A small network was shown many inputs. Here are its activations along a few directions, one row for each input.
Each table varies a few parts of the input and shows all the possible inputs, shuffled.
Descriptions start from the smaller parts, as in this example, which fits no table here: one of 8 places around a ring, together with either a single point or one of 11 places along a line or (one of 3 separate values, together with one of 4 places along a line).
Shared parts are said once, and a part with two or three values counts as separate values.

Other details of the inputs shift rows strongly along three fixed directions, in all tables alike. That doesn't count.

Table:
r1: [  1  -3   3   0   0  -5  -6  -6 -12  -7  13   8   3]
r2: [  2  -4   6   1  -3  -3  -6  -7 -13  -2  12   8   2]
r3: [ 0  2  3  6 -8 -4 13  4 -7 -6  9 -5  6]
r4: [  2   1   5   7 -10  -2  11   5 -10  -5   6  -4   5]
r5: [  7  15   0  -4   0 -10   4   0  -7   3   4   7   4]
r6: [  8  14   2  -1  -1  -6   4   0 -11   5   0   7   3]
r7: [ 26 -50 -57 -33 -33  27  25 -51  64 -23 -33  21 -66]
r8: [ 2  1  7  6 -9 -2 12  4 -9 -4  7 -6  5]
r9: [ 1  0  4  8 -8 -4 12  5 -7 -6  8 -3  8]
r10: [-30  10  -6  33  44  36 -52   3  43  12 -13 -28 -11]
r11: [ -81  -98   26 -120   21  -28  -14   79  -10   48  -70    4   17]
r12: [-27  11   1  44  34  35 -36  12  45  12 -19 -41  -6]
r13: [  3  -3   6   0  -2  -1  -5  -6 -12  -2  12   9   3]
r14: [ 27 -48 -53 -36 -35  30  25 -51  63 -20 -33  19 -68]
r15: [-23  23  -7  31  46  30 -41   8  48  20 -26 -27  -9]
r16: [ 9 12  3  0 -1 -9  4 -1 -9  5  0  7  3]
r17: [  1  -1   2  -3  -2  -4  -6  -5 -10  -5  16   7   3]
r18: [  5  -3  -1  -3   1  -2  -5  -7 -13  -4  13   4   7]
r19: [ 0  2  3  5 -9 -5 11  5 -6 -7 10 -5  7]
r20: [ 4 -1  1  5 -7 -3 11  3 -8 -7  7 -8 12]
r21: [ 11  13  -3  -4   3  -8   5  -2 -10   3   1   4   9]
r22: [ 9 14  3 -3 -2 -7  3  0 -8  5  3  6  3]
r23: [  2  -2   4  -1  -3  -1  -6  -6 -14  -3  12   8   1]
r24: [ 7 14 -1 -2  0 -9  5  1 -9  3  1  8  4]
r25: [  2  -1   5  -3  -4  -2  -7  -6 -11  -3  15   7   2]
r26: [  8  12   0   0   1 -11   5  -1  -8   3   1   8   4]
r27: [ 9 13  4 -1  0 -7  5 -1 -9  5  1  9  4]
r28: [ 1 -1  4  8 -8 -6 11  5 -7 -9  6 -4  8]
r29: [  8  12   0  -1   1 -11   4   0  -8   0   0   7   5]
r30: [ 10  12   4   0   0  -9   4  -1 -10   2  -1   7   3]
r31: [  2   1   6   5 -11  -3  10   5  -7  -5   9  -5   5]
r32: [ 7 15  0 -3  1 -9  6 -1 -9  3  3  6  3]
r33: [ 3 -1  7  8 -9 -2 12  5 -8 -4  6 -3  7]
r34: [ 0  1  2  7 -9 -4 11  6 -8 -7  7 -4  7]
r35: [ 3 -2  7  9 -9 -4 10  4 -8 -7  5 -5  6]
r36: [ 1 -1  3  9 -8 -6 11  4 -7 -6  7 -4  7]
r37: [-22  25  -3  30  44  32 -41   7  45  23 -25 -30 -11]
r38: [  3  -4   6   1  -2  -3  -7  -7 -13  -5  11   7   2]
r39: [  0  -1   2  -2  -1  -3  -4  -6 -12  -4  15   7   2]
Each input here is: one of 3 separate values, together with either a single point or (one of 2 separate values, together with one of 6 places along a line).
Changing only the choice among 3 separate values turns r36 into r7. The same change can be made to r31. Which row results?
> r25
Start at r19 and move only the place on the line of 6, one step at a time. The first step leads to r3. Which rows follow, in order?
> r34, r9, r36, r28
Which other rows does r10 become when the place on the line of 6 takes its other values? List them by row number.
> r1, r7, r11, r17, r39

Table:
r40: [-46  -8  23 -39  51 -15 -39  53  -3  47 -43 -12  27]
r41: [ 37  73 -19  57  11  13 -11 -43  12 -13  39   7  -9]
r42: [ 32 -13 -25  22 -28  44  -1 -59  50 -17  -6  10 -65]
r43: [-33   3  32 -22  32   1 -32  36   2  48 -41  -3   0]
r44: [-23  48  32  61  26  -4 -19  35 -28   2  34 -40  46]
r45: [  4 -64   7 -75 -40 -44  36   5 -56 -13   4  44  12]
r46: [-10  54  23  70  19   2 -12  19 -15  -4  43 -34  35]
r47: [ 40 -27  -8 -28 -64 -39  79 -11 -42 -34  15  31   8]
r48: [  9 -25 -27   1  -1  27 -13 -31  41 -14 -11  -2 -31]
r49: [ -9 -10 -29 -34  15  14 -11  -3  45  13 -43   0 -30]
r50: [-26 -66  32 -93 -22 -53  21  40 -79  10   5  32  39]
r51: [ 71  38   1  34 -66 -35  75 -36 -73 -49  77  26  27]
r52: [ 10 -13 -29  16 -10  27  17 -13  57 -14 -28 -23 -25]
r53: [  1  60  12  41  40   0 -33   2 -18  16  23  -7  27]
r54: [ 22 -32 -56  -6 -26  41   8 -59  74 -30  -8  12 -65]
r55: [-14  44  46  66  12   8 -16  30 -20  15  18 -32  27]
r56: [-24 -17 -10 -34  32   1 -21  17  27  27 -52   1  -9]
r57: [-42 -46  -5 -36  18  14 -28  18  26  11 -28 -11 -13]
Describe the family of inputs behind these rows.
> one of 3 separate values, together with either a single point or one of 5 places along a line
Changing only the choice among 3 separate values turns r47 into r45. The same change can be made to r52. Which row results?
> r48
Which other rows agree with r53 in the choice among 3 separate values? List them by row number.
> r40, r41, r43, r49, r56
